Each row below holds a small network's activations on one record, seen along a few directions.
Each row is followed by the record's values for the fields LON, DENA, GOV, FIL, MEZOR.
Not every record has every field; a missing one is left out.
Other fields move the rows too, some of them a lot.
(in the rows, 500 means zero)
Strong random noise was added to every row along 15 fixed directions; ignore it. To show where, here is one row again and again, with new noise each time:
687; 555; 429; 571; 445; 418; 512; 540; 449; 414; 648; 645; 553; 527; 533; 323; 496; 475; 515; 625; 468; 429; 357; 443; 426; 657; 462; 415; 499; 563; 513; 361; 554; 484; 402; 533; 452; 413; 310
451; 402; 550; 455; 433; 630; 655; 429; 621; 567; 476; 555; 538; 525; 362; 540; 409; 462; 632; 419; 409; 482; 452; 640; 553; 579; 535; 579; 358; 576; 479; 420; 476; 427; 377; 420; 486; 415; 467
444; 548; 578; 495; 352; 440; 476; 530; 523; 704; 749; 491; 356; 403; 459; 436; 537; 528; 261; 542; 175; 352; 324; 599; 572; 417; 308; 478; 682; 484; 503; 513; 499; 572; 462; 546; 724; 674; 567
537; 370; 450; 494; 342; 615; 644; 522; 428; 650; 502; 698; 648; 567; 507; 621; 420; 557; 646; 481; 445; 375; 346; 569; 316; 408; 453; 368; 333; 620; 449; 462; 379; 445; 490; 430; 570; 383; 339
500; 600; 476; 623; 620; 505; 506; 524; 408; 351; 302; 410; 663; 480; 209; 599; 500; 446; 675; 356; 490; 779; 568; 664; 554; 564; 801; 571; 574; 757; 411; 462; 418; 338; 418; 583; 648; 435; 475
395; 433; 364; 595; 626; 543; 350; 366; 653; 480; 541; 290; 454; 427; 306; 532; 522; 396; 739; 433; 223; 369; 492; 532; 693; 546; 515; 455; 629; 617; 384; 439; 533; 558; 527; 438; 547; 468; 500
421; 643; 349; 352; 672; 475; 646; 569; 645; 180; 366; 275; 507; 541; 346; 608; 423; 122; 584; 519; 414; 575; 703; 411; 619; 653; 748; 516; 321; 631; 234; 302; 487; 477; 470; 544; 353; 604; 562
405; 639; 767; 525; 336; 495; 428; 328; 587; 524; 496; 401; 331; 339; 283; 563; 384; 410; 343; 428; 490; 688; 384; 443; 666; 818; 498; 664; 348; 885; 550; 486; 677; 683; 440; 579; 446; 417; 424
584; 451; 404; 581; 618; 688; 573; 381; 345; 385; 480; 688; 464; 748; 500; 569; 442; 566; 288; 766; 747; 459; 653; 388; 597; 604; 473; 713; 463; 457; 534; 595; 603; 425; 451; 436; 470; 421; 457
605; 753; 354; 608; 577; 411; 494; 479; 469; 215; 495; 463; 577; 569; 510; 455; 675; 293; 497; 459; 473; 299; 343; 407; 371; 597; 551; 339; 337; 837; 478; 254; 525; 496; 613; 404; 402; 379; 468
422; 518; 718; 546; 288; 313; 523; 575; 474; 787; 605; 524; 470; 402; 571; 353; 362; 814; 438; 436; 427; 632; 378; 679; 563; 442; 496; 487; 747; 346; 692; 545; 462; 332; 187; 605; 786; 565; 602
424; 542; 248; 604; 849; 431; 280; 502; 482; 300; 386; 339; 477; 484; 531; 486; 570; 375; 627; 542; 341; 428; 660; 275; 579; 768; 680; 355; 545; 501; 343; 403; 624; 536; 549; 534; 304; 484; 378
296; 722; 400; 637; 600; 391; 500; 700; 679; 553; 291; 435; 148; 681; 901; 364; 364; 695; 322; 624; 355; 332; 690; 264; 473; 499; 608; 270; 673; 394; 612; 332; 139; 479; 354; 728; 498; 495; 654
297; 568; 441; 555; 601; 335; 462; 327; 666; 500; 484; 229; 397; 374; 575; 551; 597; 347; 533; 402; 363; 371; 452; 374; 566; 633; 432; 293; 489; 554; 472; 412; 624; 598; 501; 287; 403; 579; 703
411; 487; 441; 286; 492; 547; 557; 396; 559; 491; 467; 335; 504; 250; 171; 722; 632; 234; 555; 614; 284; 627; 483; 523; 698; 435; 561; 469; 552; 601; 355; 631; 409; 813; 630; 318; 467; 526; 568
534; 516; 517; 456; 424; 632; 548; 523; 716; 571; 426; 588; 440; 553; 588; 409; 485; 609; 612; 385; 407; 393; 469; 609; 487; 404; 631; 443; 493; 502; 679; 429; 124; 495; 427; 424; 464; 237; 464
478; 594; 470; 677; 686; 410; 524; 542; 735; 506; 323; 472; 348; 490; 785; 424; 506; 418; 477; 272; 441; 606; 658; 399; 308; 852; 580; 295; 519; 451; 481; 351; 321; 456; 292; 518; 320; 552; 470

264; 409; 497; 608; 388; 706; 544; 356; 617; 669; 423; 507; 276; 702; 398; 480; 356; 785; 519; 746; 413; 246; 462; 474; 752; 271; 409; 615; 595; 655; 643; 484; 373; 549; 501; 566; 683; 315; 692 => LON: sef / GOV: tugus / FIL: bedam
495; 383; 382; 506; 776; 593; 483; 375; 659; 403; 522; 431; 442; 494; 492; 381; 730; 391; 526; 514; 411; 431; 645; 533; 645; 566; 465; 564; 660; 229; 470; 534; 547; 526; 516; 305; 343; 571; 647 => LON: noso / DENA: tivi / GOV: tugus / FIL: bedam / MEZOR: fudis
513; 421; 443; 736; 603; 565; 630; 389; 548; 461; 269; 496; 548; 679; 748; 775; 293; 465; 633; 266; 926; 629; 713; 389; 230; 662; 447; 401; 312; 561; 431; 491; 463; 310; 380; 376; 431; 477; 495 => LON: sef / DENA: gofe / GOV: kifu / FIL: nof / MEZOR: fudis
591; 603; 638; 617; 480; 417; 435; 441; 438; 514; 680; 564; 406; 478; 407; 391; 487; 503; 197; 526; 517; 581; 446; 531; 571; 729; 380; 705; 587; 558; 570; 511; 737; 460; 381; 598; 594; 613; 457 => LON: sef / GOV: kifu / FIL: doliv
536; 419; 585; 419; 470; 616; 295; 597; 474; 640; 519; 621; 461; 398; 509; 417; 531; 605; 462; 420; 303; 525; 484; 517; 500; 551; 602; 523; 506; 468; 506; 582; 428; 616; 556; 649; 448; 427; 223 => LON: sef / GOV: tugus / FIL: bedam
479; 663; 390; 474; 497; 382; 537; 670; 531; 437; 425; 399; 429; 532; 594; 574; 405; 394; 445; 541; 445; 535; 588; 358; 412; 445; 576; 337; 497; 606; 366; 415; 316; 541; 509; 678; 562; 621; 521 => LON: sef / GOV: tugus / FIL: nute
444; 596; 407; 611; 657; 519; 290; 607; 262; 330; 365; 490; 571; 591; 363; 403; 563; 641; 579; 648; 436; 428; 512; 455; 599; 464; 717; 560; 570; 635; 513; 445; 573; 443; 662; 719; 522; 326; 407 => LON: noso / DENA: tivi / GOV: kifu / FIL: bedam / MEZOR: fudis
562; 495; 350; 649; 612; 445; 454; 536; 315; 540; 481; 525; 568; 508; 423; 625; 527; 507; 449; 571; 529; 614; 585; 466; 407; 435; 480; 467; 665; 569; 378; 614; 487; 472; 562; 587; 729; 654; 460 => LON: sef / GOV: kifu / FIL: doliv
635; 777; 514; 459; 415; 406; 402; 660; 667; 267; 638; 305; 509; 482; 375; 329; 535; 350; 564; 286; 342; 448; 399; 656; 525; 293; 646; 508; 544; 767; 478; 293; 303; 454; 569; 689; 662; 506; 550 => LON: noso / GOV: tugus / FIL: mesi
488; 487; 437; 494; 428; 353; 739; 502; 771; 477; 593; 461; 443; 598; 693; 354; 342; 390; 604; 529; 533; 395; 492; 400; 428; 601; 373; 359; 388; 436; 458; 249; 514; 400; 280; 465; 434; 619; 625 => LON: sef / DENA: tivi / GOV: kifu / FIL: bedam / MEZOR: sika
514; 425; 680; 340; 189; 477; 417; 435; 651; 664; 542; 471; 568; 344; 633; 453; 444; 670; 767; 262; 597; 497; 284; 554; 461; 296; 529; 348; 372; 553; 722; 547; 343; 597; 523; 374; 458; 243; 462 => LON: noso / GOV: tugus / FIL: bedam
800; 441; 621; 461; 298; 474; 548; 367; 403; 465; 801; 692; 617; 420; 398; 375; 490; 455; 406; 580; 703; 669; 314; 535; 534; 686; 359; 652; 444; 539; 556; 573; 752; 521; 349; 416; 499; 472; 314 => LON: sef / DENA: tivi / GOV: tugus / FIL: nof / MEZOR: sika
570; 686; 438; 492; 623; 508; 618; 551; 746; 233; 372; 474; 344; 620; 559; 261; 528; 409; 502; 634; 545; 538; 653; 438; 607; 631; 661; 557; 572; 424; 614; 319; 285; 512; 373; 531; 278; 347; 597 => LON: sef / DENA: gofe / GOV: tugus / FIL: nof / MEZOR: fudis
492; 565; 555; 421; 427; 489; 472; 460; 507; 412; 365; 503; 461; 539; 668; 537; 351; 613; 551; 579; 810; 541; 559; 313; 525; 535; 628; 490; 323; 484; 695; 534; 460; 565; 499; 457; 276; 229; 453 => LON: noso / DENA: gofe / GOV: kifu / FIL: mesi / MEZOR: sika
818; 452; 433; 409; 328; 626; 551; 402; 863; 322; 818; 506; 509; 662; 550; 316; 367; 429; 748; 385; 618; 242; 424; 646; 585; 305; 428; 569; 469; 476; 625; 357; 299; 405; 395; 321; 509; 283; 488 => LON: noso / GOV: tugus / FIL: nute
369; 566; 780; 426; 415; 589; 693; 387; 751; 542; 348; 505; 372; 477; 370; 427; 479; 465; 407; 366; 506; 647; 485; 638; 625; 696; 572; 725; 327; 609; 669; 405; 470; 503; 333; 446; 358; 404; 646 => LON: sef / GOV: kifu / FIL: bedam
433; 485; 419; 466; 589; 694; 649; 609; 288; 470; 344; 555; 709; 654; 422; 767; 624; 454; 495; 357; 433; 384; 520; 726; 354; 232; 572; 501; 383; 547; 347; 518; 367; 299; 660; 413; 648; 552; 581 => LON: sef / DENA: gofe / GOV: tugus / FIL: nof / MEZOR: fudis
565; 671; 549; 916; 531; 527; 376; 432; 378; 575; 315; 696; 347; 491; 543; 440; 734; 630; 283; 537; 498; 535; 343; 413; 246; 679; 371; 399; 630; 831; 665; 500; 366; 696; 611; 592; 468; 303; 380 => LON: noso / GOV: tugus / FIL: mesi
756; 629; 400; 216; 442; 235; 546; 854; 415; 239; 685; 524; 790; 414; 611; 257; 572; 340; 676; 511; 406; 485; 395; 558; 348; 403; 705; 277; 469; 288; 419; 306; 440; 391; 471; 554; 382; 550; 363 => LON: noso / GOV: kifu / FIL: bedam
421; 405; 681; 393; 426; 672; 452; 355; 611; 620; 497; 463; 507; 569; 621; 580; 485; 666; 498; 139; 656; 386; 503; 667; 563; 303; 523; 638; 328; 444; 689; 608; 465; 355; 524; 301; 553; 407; 633 => LON: sef / GOV: tugus / FIL: bedam
345; 470; 383; 356; 597; 359; 656; 654; 747; 470; 394; 313; 477; 424; 583; 453; 434; 315; 735; 514; 309; 540; 651; 431; 487; 536; 595; 293; 506; 289; 321; 337; 389; 517; 409; 532; 336; 666; 628 => LON: noso / DENA: tivi / GOV: kifu / FIL: bedam / MEZOR: fudis
364; 412; 686; 525; 367; 504; 438; 430; 608; 761; 615; 461; 303; 494; 473; 471; 217; 701; 380; 471; 466; 549; 538; 544; 720; 560; 410; 705; 582; 435; 588; 581; 620; 439; 289; 653; 696; 591; 540 => LON: sef / GOV: kifu / FIL: nute
444; 641; 570; 459; 508; 377; 699; 502; 710; 421; 464; 394; 496; 456; 465; 381; 619; 306; 485; 346; 413; 530; 441; 597; 457; 569; 525; 478; 403; 580; 497; 295; 481; 442; 421; 433; 438; 619; 730 => LON: noso / GOV: kifu / FIL: bedam
710; 337; 651; 569; 232; 657; 959; 424; 876; 553; 555; 715; 446; 571; 299; 398; 217; 353; 674; 530; 631; 806; 490; 713; 429; 709; 312; 698; 464; 581; 464; 352; 302; 457; 94; 547; 483; 472; 456 => LON: noso / GOV: tugus / FIL: mesi
593; 592; 385; 554; 610; 555; 362; 468; 555; 331; 556; 402; 462; 524; 446; 455; 685; 399; 461; 456; 436; 396; 513; 495; 538; 366; 515; 495; 604; 637; 462; 492; 398; 576; 675; 489; 553; 504; 551 => LON: noso / GOV: tugus / FIL: bedam
552; 637; 461; 485; 590; 461; 179; 576; 461; 323; 647; 232; 362; 556; 648; 743; 284; 311; 189; 292; 679; 575; 787; 219; 495; 511; 507; 561; 383; 679; 209; 612; 644; 504; 663; 790; 653; 858; 396 => LON: sef / GOV: kifu / FIL: bedam
618; 564; 442; 198; 591; 384; 65; 651; 425; 361; 729; 324; 531; 304; 683; 404; 643; 452; 426; 381; 399; 452; 574; 386; 627; 382; 696; 404; 575; 243; 467; 658; 549; 627; 700; 531; 417; 589; 332 => LON: sef / DENA: tivi / GOV: tugus / FIL: bedam / MEZOR: sika
268; 407; 525; 480; 462; 433; 503; 584; 432; 613; 496; 372; 561; 488; 417; 512; 388; 618; 667; 510; 336; 452; 466; 581; 602; 364; 514; 486; 560; 439; 400; 461; 626; 366; 469; 641; 667; 619; 617 => LON: noso / DENA: tivi / GOV: tugus / FIL: bedam / MEZOR: fudis
648; 333; 467; 263; 257; 544; 524; 633; 501; 595; 580; 554; 625; 405; 396; 531; 312; 605; 791; 635; 516; 680; 505; 567; 571; 180; 619; 458; 648; 394; 474; 650; 209; 595; 462; 586; 648; 394; 346 => LON: sef / GOV: tugus / FIL: bedam
131; 413; 607; 372; 539; 423; 551; 538; 522; 675; 440; 425; 278; 584; 668; 490; 205; 643; 279; 673; 468; 452; 706; 269; 712; 698; 498; 633; 354; 228; 466; 485; 829; 419; 323; 688; 415; 736; 633 => LON: sef / GOV: kifu / FIL: bedam
692; 560; 666; 622; 396; 362; 372; 433; 457; 549; 553; 605; 559; 260; 466; 274; 685; 573; 534; 409; 522; 734; 271; 568; 425; 697; 504; 437; 659; 586; 698; 526; 520; 618; 410; 464; 440; 332; 340 => LON: sef / GOV: tugus / FIL: bedam
540; 502; 490; 693; 450; 695; 475; 268; 653; 410; 611; 424; 346; 574; 179; 584; 468; 346; 476; 564; 501; 424; 445; 545; 640; 488; 264; 707; 542; 873; 438; 484; 527; 640; 610; 511; 625; 461; 549 => LON: noso / GOV: kifu / FIL: mesi
719; 631; 532; 562; 623; 568; 350; 546; 581; 422; 469; 539; 437; 440; 530; 523; 587; 372; 322; 233; 555; 718; 655; 541; 373; 647; 607; 560; 540; 580; 508; 579; 295; 550; 525; 546; 472; 516; 311 => LON: sef / DENA: tivi / GOV: kifu / FIL: doliv / MEZOR: sika
535; 505; 612; 443; 492; 571; 376; 330; 543; 450; 351; 401; 547; 370; 594; 703; 518; 491; 597; 228; 796; 675; 553; 472; 487; 532; 639; 463; 376; 547; 642; 679; 414; 603; 573; 235; 321; 256; 461 => LON: sef / DENA: gofe / GOV: kifu / FIL: nof / MEZOR: fudis
387; 737; 622; 611; 482; 562; 406; 519; 451; 437; 379; 468; 313; 585; 521; 543; 516; 508; 185; 469; 488; 427; 467; 377; 471; 568; 494; 558; 365; 840; 534; 428; 509; 586; 643; 681; 488; 457; 515 => LON: sef / DENA: gofe / GOV: tugus / FIL: bedam / MEZOR: fudis
384; 585; 367; 432; 680; 481; 299; 563; 371; 338; 434; 306; 542; 508; 438; 552; 604; 491; 534; 516; 353; 377; 575; 445; 662; 355; 726; 469; 561; 531; 412; 505; 531; 490; 679; 553; 536; 507; 553 => LON: sef / GOV: tugus / FIL: bedam

Which values does each new row have?
358; 593; 435; 688; 636; 503; 472; 568; 633; 416; 336; 399; 447; 616; 396; 313; 485; 550; 696; 426; 242; 396; 516; 568; 591; 575; 705; 495; 582; 685; 486; 214; 406; 342; 397; 688; 563; 401; 549 => LON: sef / DENA: tivi / GOV: tugus / FIL: bedam / MEZOR: sika
450; 532; 366; 521; 476; 523; 913; 381; 372; 401; 162; 682; 664; 670; 590; 621; 661; 518; 599; 777; 772; 408; 380; 366; 290; 401; 508; 283; 261; 643; 620; 405; 358; 530; 559; 168; 283; 227; 708 => LON: noso / GOV: tugus / FIL: bedam
561; 447; 363; 409; 693; 364; 629; 662; 508; 512; 313; 542; 660; 429; 534; 407; 568; 548; 706; 527; 521; 791; 720; 589; 462; 468; 796; 419; 715; 140; 524; 555; 265; 370; 333; 465; 484; 546; 548 => LON: sef / GOV: kifu / FIL: doliv
528; 421; 474; 544; 409; 743; 532; 461; 362; 579; 623; 692; 448; 652; 361; 605; 528; 514; 273; 688; 410; 242; 392; 526; 475; 351; 255; 637; 440; 659; 431; 552; 538; 582; 692; 530; 638; 519; 434 => LON: noso / GOV: kifu / FIL: bedam
356; 680; 534; 511; 434; 207; 532; 672; 248; 539; 354; 499; 623; 415; 705; 486; 642; 539; 427; 488; 441; 476; 291; 357; 213; 503; 553; 160; 335; 638; 474; 372; 578; 503; 595; 582; 454; 581; 548 => LON: noso / GOV: tugus / FIL: bedam
514; 687; 373; 321; 586; 448; 731; 558; 562; 270; 392; 343; 503; 585; 695; 717; 604; 233; 296; 469; 720; 534; 704; 385; 377; 266; 552; 376; 373; 455; 395; 523; 275; 511; 605; 315; 462; 719; 818 => LON: noso / DENA: gofe / GOV: tugus / FIL: bedam / MEZOR: sika
415; 430; 513; 377; 437; 655; 693; 394; 678; 606; 423; 467; 336; 396; 387; 740; 553; 269; 354; 591; 416; 627; 570; 457; 515; 465; 348; 478; 487; 571; 357; 631; 294; 818; 572; 377; 444; 635; 621 => LON: sef / GOV: tugus / FIL: bedam
402; 389; 428; 273; 384; 427; 556; 577; 465; 607; 564; 525; 587; 482; 559; 450; 389; 599; 678; 682; 380; 331; 411; 443; 591; 386; 548; 377; 413; 319; 517; 462; 550; 501; 464; 460; 459; 434; 463 => LON: sef / DENA: tivi / GOV: kifu / FIL: nof / MEZOR: sika
256; 469; 398; 550; 711; 530; 394; 349; 417; 485; 405; 270; 509; 596; 332; 679; 487; 580; 511; 495; 524; 390; 651; 514; 774; 332; 586; 663; 557; 536; 486; 598; 683; 362; 604; 429; 710; 574; 760 => LON: sef / GOV: kifu / FIL: doliv
515; 243; 729; 365; 434; 682; 491; 211; 397; 612; 480; 610; 655; 400; 475; 698; 508; 573; 506; 291; 826; 704; 489; 575; 559; 641; 502; 691; 241; 428; 599; 780; 750; 486; 467; 189; 342; 383; 411 => LON: sef / GOV: tugus / FIL: bedam
386; 458; 368; 620; 710; 571; 406; 534; 274; 502; 365; 621; 690; 589; 387; 444; 705; 560; 629; 438; 221; 222; 366; 543; 418; 605; 646; 461; 321; 678; 425; 326; 694; 351; 656; 521; 465; 386; 332 => LON: sef / DENA: tivi / GOV: kifu / FIL: bedam / MEZOR: sika
571; 848; 605; 898; 446; 291; 497; 703; 457; 481; 474; 477; 304; 622; 748; 428; 428; 591; 175; 389; 613; 621; 510; 478; 201; 515; 343; 396; 765; 668; 542; 373; 317; 352; 371; 848; 785; 695; 614 => LON: noso / DENA: tivi / GOV: tugus / FIL: bedam / MEZOR: fudis
386; 525; 640; 347; 407; 453; 668; 610; 511; 601; 459; 603; 632; 488; 541; 355; 597; 562; 546; 336; 285; 356; 296; 710; 417; 490; 609; 442; 303; 443; 598; 309; 493; 327; 413; 428; 428; 453; 560 => LON: sef / GOV: kifu / FIL: bedam
573; 537; 376; 691; 414; 195; 628; 494; 523; 428; 535; 363; 642; 272; 190; 353; 557; 419; 924; 741; 359; 775; 302; 597; 543; 470; 463; 259; 953; 623; 432; 384; 404; 583; 310; 535; 654; 489; 619 => LON: noso / GOV: tugus / FIL: mesi
285; 474; 634; 650; 662; 573; 248; 445; 603; 481; 249; 356; 462; 515; 478; 491; 355; 583; 720; 126; 487; 568; 614; 485; 561; 825; 743; 606; 288; 700; 499; 373; 668; 357; 465; 685; 350; 352; 351 => LON: noso / GOV: kifu / FIL: bedam
419; 493; 521; 537; 385; 446; 663; 532; 423; 511; 317; 655; 586; 518; 454; 382; 438; 601; 688; 712; 458; 544; 329; 409; 447; 678; 603; 369; 363; 682; 541; 309; 513; 516; 372; 587; 339; 268; 398 => LON: sef / GOV: tugus / FIL: bedam
352; 395; 352; 758; 654; 509; 377; 384; 648; 544; 463; 381; 402; 594; 604; 431; 451; 588; 737; 461; 403; 245; 524; 409; 529; 566; 402; 378; 581; 501; 492; 378; 570; 443; 495; 478; 485; 428; 552 => LON: noso / DENA: tivi / GOV: kifu / FIL: nof / MEZOR: fudis
704; 610; 452; 449; 402; 537; 740; 543; 547; 295; 558; 668; 578; 721; 534; 303; 497; 503; 501; 657; 683; 389; 425; 562; 477; 390; 522; 564; 415; 515; 656; 340; 359; 368; 417; 425; 469; 312; 566 => LON: sef / DENA: gofe / GOV: kifu / FIL: nof / MEZOR: fudis
